Each row below holds a small network's activations on one input, seen along a few directions.
Each table varies a few parts of the input and shows all the possible inputs, shuffled.
Descriptions start from the smaller parts, as in this example, which fits no table here: one of 8 places around a ring, together with either a single point or one of 9 places along a line or (one of 2 separate values, together with one of 6 places along a line).
Shared parts are said once, and a part with two or three values counts as separate values.
In the rows, zero is written as 128.

Other details of the inputs vary at random and push rows far along three fixed directions, the same in every table; ignore that.
These rows show it; all are for the same input, with only those details redrawn:
[138 114 122 128 128 120 100 117 143 125 156 140 121 122]
[157 182  54  61  60 179 130 105  83 208 110  52 129 192]
[ 56 124 207 187 107 173 114 190  99 120 118 123 123 202]
[139 114 121 127 127 121  99 117 142 125 157 140 121 122]
[138 114 122 127 127 120  99 117 143 125 157 140 121 122]
[ 87 120 136  98 227 129 181 111 170 157  92 106 130 138]
[ 57 124 206 187 106 174 113 190  98 121 118 123 123 202]
[138 114 122 127 128 120  99 117 143 125 157 140 121 122]

Table:
r1: [ 86 118 122  91 209 134 189 116 166 163  76 112 133 127]
r2: [149 126 133 131 125 104 121 124 122 118 155 136 122 105]
r3: [ 70 138 202 189 102 184 120 183  94 118 114 126 126 198]
r4: [145 137 124 134 124 105 121 120 122 120 153 146 123 108]
r5: [138 124 116 131 112  94 117 128 148 117 145 143 109 121]
r6: [177 189  50  58  35 192 140 107  81 207  96  42 127 189]
r7: [ 94 138 128 107 204 116 207 121 162 147  74 121 127 125]
r8: [132 108 121 122 124 124 106 123 127 128 150 152 129 102]
r9: [134 124 125 129 125  95 114 125 125 123 156 142 120 112]
r10: [ 57 124 207 187 107 173 114 189  99 120 118 124 123 201]
r11: [ 74 131 209 180  97 188 120 186  71 125 117 113 130 187]
r12: [146 117 111 149 127  98 109 124 115  64 100 128 184  88]
r13: [147 120 126 134 112 105 128 131 137 114 139 144 117 102]
r14: [146 124 118 134 116 129 110 118 151 117 142 150 121 115]
r15: [152 115 132 130 128 129 107 116 139 119 154 134 121 113]
r16: [138 113 117 127 117 119 104 121 153 123 145 144 118 120]
r17: [163 136 105 151 123 111 118 120 107  62  93 131 187  86]
r18: [172 206  42  60  36 168 152 110  56 207 103  63 132 174]
r19: [149 138 120 136 121 105 119 120 137 116 152 144 116 119]
r20: [142 120 121 127 124 134 113 118 123 124 147 156 132  98]
r21: [ 97 142 129 108 207 113 204 118 172 144  78 114 122 135]
r22: [149 123 128 126 117 108 126 128 121 119 147 143 123  98]
r23: [152 112 126 121 117 135 111 120 119 125 150 143 129  95]
r24: [ 82 127 143 107 228 103 194 121 170 147  91 109 122 138]
r25: [152 126 123 132 110 104 124 126 145 112 144 136 111 114]
r26: [143 124 126 132 132 130 108 114 124 123 154 149 130 105]
r27: [144 120 113 131 114 133 115 120 139 122 138 156 126 104]
r28: [147 107 127 129 118 131 116 125 140 119 139 145 124  99]
r29: [133 113 125 125 131 120 101 118 127 129 158 143 127 110]
r30: [133 120 121 126 119  98 119 130 125 123 149 150 121 105]
r31: [151 127 131 134 123 105 120 124 137 114 154 133 114 115]
r32: [111 138 122  98 243 126 226 106 135 112   9  63 198 108]
r33: [135 120 114 129 110  97 121 131 138 121 141 150 115 111]
The inputs of r12 and r32 match in every part but one. If r29 is changed in the same way as r12 into r32, which row does it become? -> r11
Describe the family of inputs behind these rows. -> one of 3 separate values, together with either a single point or (one of 2 separate values, together with one of 5 places around a ring)
Change only the choice among 2 separate values in r28. List by row number the other rows that result. -> r13
Change only the choice among 3 separate values in r22. List by row number the other rows that result. -> r18, r30

Table:
r34: [152 131  94  81 192 102 170  86 154 143 114 118 136  83]
r35: [146 153 106 136  40 141  95 143  85 130 133 111 130 162]
r36: [ 84 105 183 157 129 151 108 157 136 135 155 148 100 160]
r37: [106 121 171 165 120 149 111 153 109 106 127 132 137 145]
r38: [187 132  80 115  88  95  89 101 126 114 165 135 129  98]
r39: [114 104 127 103 243  99 168  94 178 123 107 130 145  86]
r40: [101 144 127 109 156 145 182 133 123 153  76 102 138 145]
r41: [151 183  57  53  74 163 146 103 107 223 123  64 101 192]
r42: [101 124 178 173 125 131 123 160 119  98 124 134 129 148]
r43: [165 117 108 126 121  93 105 110 129 107 161 153 131  81]
r44: [133 101 135 126 152  97 113 115 167 132 183 175  92  92]
r45: [117 131 158 159  97 145 124 157 102 112 124 136 129 140]
r46: [189 132  72 108  74 102  90 102 115 123 164 144 130  87]
r47: [116 154 107 102 134 144 169 126 125 158  79  87 136 160]
r48: [ 87 128 153 123 192 154 178 133 140 140  75 104 142 147]
r49: [109 122 153 159 101 152 109 154 112 112 121 135 136 146]
r50: [109 126 165 168 111 137 123 158 121 102 121 134 126 148]
r51: [135  95 132 142 154 100 102 117 154  92 150 164 136  84]
The inputs of r40 and r47 match in every part but one. If r43 is changed in the same way as r40 into r47, which row does it become? -> r38
Describe the family of inputs behind these rows. -> one of 3 separate values, together with either a single point or one of 5 places around a ring
Change only the place on the ring of 5 in r37. List by row number the other rows that result. -> r39, r48, r49, r51
Change only the choice among 3 separate values in r41. List by row number the other rows that result. -> r36, r44
